Look-ups in named tables: a row name and a column name give one cell, copied from the table.

vudobo.csv
,zuta,zeloso,mos,zuk,romi,fizis
fivema,50.220,60.399,73.518,59.802,60.919,50.694
nul,64.329,61.056,67.154,75.505,68.215,52.457
pob,54.571,66.220,60.431,74.133,69.508,55.993
kives,72.080,63.604,66.803,91.106,84.657,40.949
mog,65.277,63.950,68.077,77.400,65.504,60.409
gukaru,76.244,68.637,47.947,84.425,78.178,61.477
kig,48.721,64.843,67.917,23.285,43.961,72.783
boro,84.821,58.843,29.455,83.075,85.489,61.182

What is the zeloso of gukaru in vudobo? 68.637
What is the mos of kig in vudobo? 67.917
What is the fizis of fivema in vudobo? 50.694
What is the romi of mog in vudobo? 65.504
What is the zuk of kig in vudobo? 23.285
What is the zuta of nul in vudobo? 64.329
What is the zeloso of nul in vudobo? 61.056
What is the zuta of mog in vudobo? 65.277
What is the mos of kives in vudobo? 66.803
What is the zuta of boro in vudobo? 84.821
What is the fizis of mog in vudobo? 60.409
What is the zuta of gukaru in vudobo? 76.244
What is the fizis of pob in vudobo? 55.993
What is the zuk of kives in vudobo? 91.106
What is the romi of nul in vudobo? 68.215
What is the romi of kig in vudobo? 43.961
Row with the largest mos: fivema

ronibud:
fields: susuv, mos, removiz, vud, dudim, kam, suko, kat, zat
mogodu: [139, 87, 78, 121, 139, 103, 164, 141, 133]
gedas: [118, 138, 146, 133, 137, 147, 118, 126, 127]
zepa: [108, 143, 133, 156, 120, 110, 107, 127, 132]
giba: [120, 98, 102, 139, 145, 114, 143, 125, 126]
pulif: [49, 147, 87, 170, 154, 106, 68, 119, 176]
zud: [126, 171, 162, 118, 120, 153, 110, 146, 116]
mot: [131, 122, 95, 137, 122, 98, 139, 149, 133]
belo: [203, 111, 164, 96, 124, 154, 202, 150, 68]
foge: [139, 107, 116, 111, 142, 138, 151, 131, 126]

zepa, kat: 127
zud, kat: 146
pulif, removiz: 87
mot, mos: 122
gedas, dudim: 137
mot, vud: 137
zepa, removiz: 133
mogodu, mos: 87
Which row has the largest removiz? belo

retak.csv
,sero,togab,zol,mef,guraken,vazazu,deges,gumop,vakola
nuv,724,673,467,439,584,519,571,229,191
rifogo,106,304,156,282,411,327,64,36,787
vol,799,268,87,539,485,653,744,641,698
dur,165,788,596,527,41,536,145,312,652
bega,309,802,651,690,656,562,527,464,538
tapu,771,739,453,631,653,467,805,624,40
beriziv,631,731,544,101,465,781,666,67,700
sepon,36,723,686,650,423,653,203,34,408
noz,218,781,538,358,774,339,755,528,574
ravuner,42,341,634,522,238,759,29,168,447
rif,786,25,635,270,51,99,668,125,65
gitiv,755,665,103,115,97,306,630,486,114
vur,468,108,192,508,140,375,689,365,187
dib,632,56,675,94,363,434,105,486,145

What is the mef of tapu in retak? 631
What is the vazazu of sepon in retak? 653
What is the togab of dur in retak? 788
What is the vakola of rif in retak? 65
What is the vakola of gitiv in retak? 114
What is the gumop of noz in retak? 528
Row with the largest vazazu: beriziv

lovol =
|  | bunasu | pek | gusida | rup |
|---|---|---|---|---|
| gug | 2.3 | 0.0 | 4.5 | 0.4 |
| lasef | -5.0 | 8.1 | 3.9 | -3.0 |
| vamiso | 3.3 | 4.9 | -4.0 | -1.8 |
| muvolav | 2.0 | -8.1 | -6.5 | 1.9 |
| ziz | 4.6 | 2.0 | 3.7 | -1.1 |
| makav | -1.3 | -0.8 | 2.1 | 3.8 |
| vorupaz | 2.3 | -9.6 | 0.2 | 4.9 |
| fiv | -8.6 | -4.3 | 3.3 | -6.3 |
| bomipod | -6.1 | -5.7 | -7.6 | -0.3 |
| kagiku | 2.6 | -6.1 | 5.3 | 1.0 |
| mes | -3.6 | -3.4 | 4.6 | 1.4 |
| zit | 5.8 | -4.1 | 5.5 | 3.3 |
| puf | -1.3 | -5.3 | 4.4 | 4.0 |

muvolav, bunasu: 2.0
lasef, rup: -3.0
vorupaz, gusida: 0.2
kagiku, rup: 1.0
muvolav, rup: 1.9
gug, bunasu: 2.3
fiv, bunasu: -8.6
ziz, bunasu: 4.6
gug, gusida: 4.5
zit, rup: 3.3
makav, rup: 3.8
fiv, rup: -6.3
zit, gusida: 5.5
ziz, gusida: 3.7
vorupaz, rup: 4.9

Table nef
         rizusu  vogip  fovape  regosa  lesudir  vipinaz  tuza
ner          87    233     218     106      185       55    64
guturut      85    224     221     228      217      237   238
kedad        62    246     209     201      124      248    34

What is the vipinaz of kedad in nef?
248
What is the vogip of guturut in nef?
224
What is the rizusu of guturut in nef?
85
What is the lesudir of guturut in nef?
217
What is the lesudir of kedad in nef?
124
What is the tuza of ner in nef?
64
What is the tuza of kedad in nef?
34
What is the vogip of kedad in nef?
246
What is the vogip of ner in nef?
233
What is the vipinaz of ner in nef?
55
What is the regosa of kedad in nef?
201
What is the lesudir of ner in nef?
185
What is the fovape of guturut in nef?
221
What is the regosa of guturut in nef?
228
What is the fovape of ner in nef?
218
What is the rizusu of kedad in nef?
62
What is the vipinaz of guturut in nef?
237
What is the regosa of ner in nef?
106
What is the rizusu of ner in nef?
87
What is the fovape of kedad in nef?
209

pomazo.csv
,rog,los,mis,giz,kige,kopa,kes,vep
sek,0.51,0.40,0.46,0.62,0.59,0.74,0.68,0.65
notub,0.55,0.63,0.36,0.50,0.72,0.69,0.82,0.60
fenemi,0.55,0.68,0.53,0.58,0.63,0.66,0.55,0.80
petege,0.51,0.55,0.62,0.90,0.71,0.51,0.45,0.72
zet,0.56,0.53,0.36,0.50,0.62,0.62,0.84,0.58
fuve,0.53,0.54,0.52,0.71,0.56,0.44,0.53,0.54
pasuk,0.76,0.35,0.67,0.57,0.63,0.49,0.68,0.57
gom,0.69,0.56,0.62,0.75,0.78,0.56,0.61,0.69
vozar,0.57,0.52,0.64,0.86,0.62,0.66,0.75,0.55
sopevu,0.55,0.48,0.41,0.60,0.72,0.82,0.72,0.66
fikivo,0.57,0.63,0.66,0.49,0.57,0.55,0.58,0.37
muf,0.75,0.42,0.56,0.23,0.98,0.48,0.72,0.75
mibab,0.78,0.77,0.83,0.65,0.67,0.46,0.56,0.55
lanekul,0.81,0.50,0.60,0.42,0.58,0.98,0.41,0.51

What is the rog of fenemi in pomazo?
0.55
What is the kes of vozar in pomazo?
0.75
What is the los of sopevu in pomazo?
0.48
What is the kopa of mibab in pomazo?
0.46
What is the kopa of fuve in pomazo?
0.44
What is the kige of petege in pomazo?
0.71
What is the rog of sopevu in pomazo?
0.55
What is the kes of lanekul in pomazo?
0.41
What is the mis of pasuk in pomazo?
0.67
What is the vep of zet in pomazo?
0.58
What is the kes of petege in pomazo?
0.45
What is the giz of sek in pomazo?
0.62
What is the mis of sopevu in pomazo?
0.41
What is the rog of vozar in pomazo?
0.57
What is the mis of muf in pomazo?
0.56
What is the giz of muf in pomazo?
0.23
What is the vep of lanekul in pomazo?
0.51
What is the rog of notub in pomazo?
0.55
What is the mis of vozar in pomazo?
0.64
What is the los of petege in pomazo?
0.55
Row with the largest kes: zet

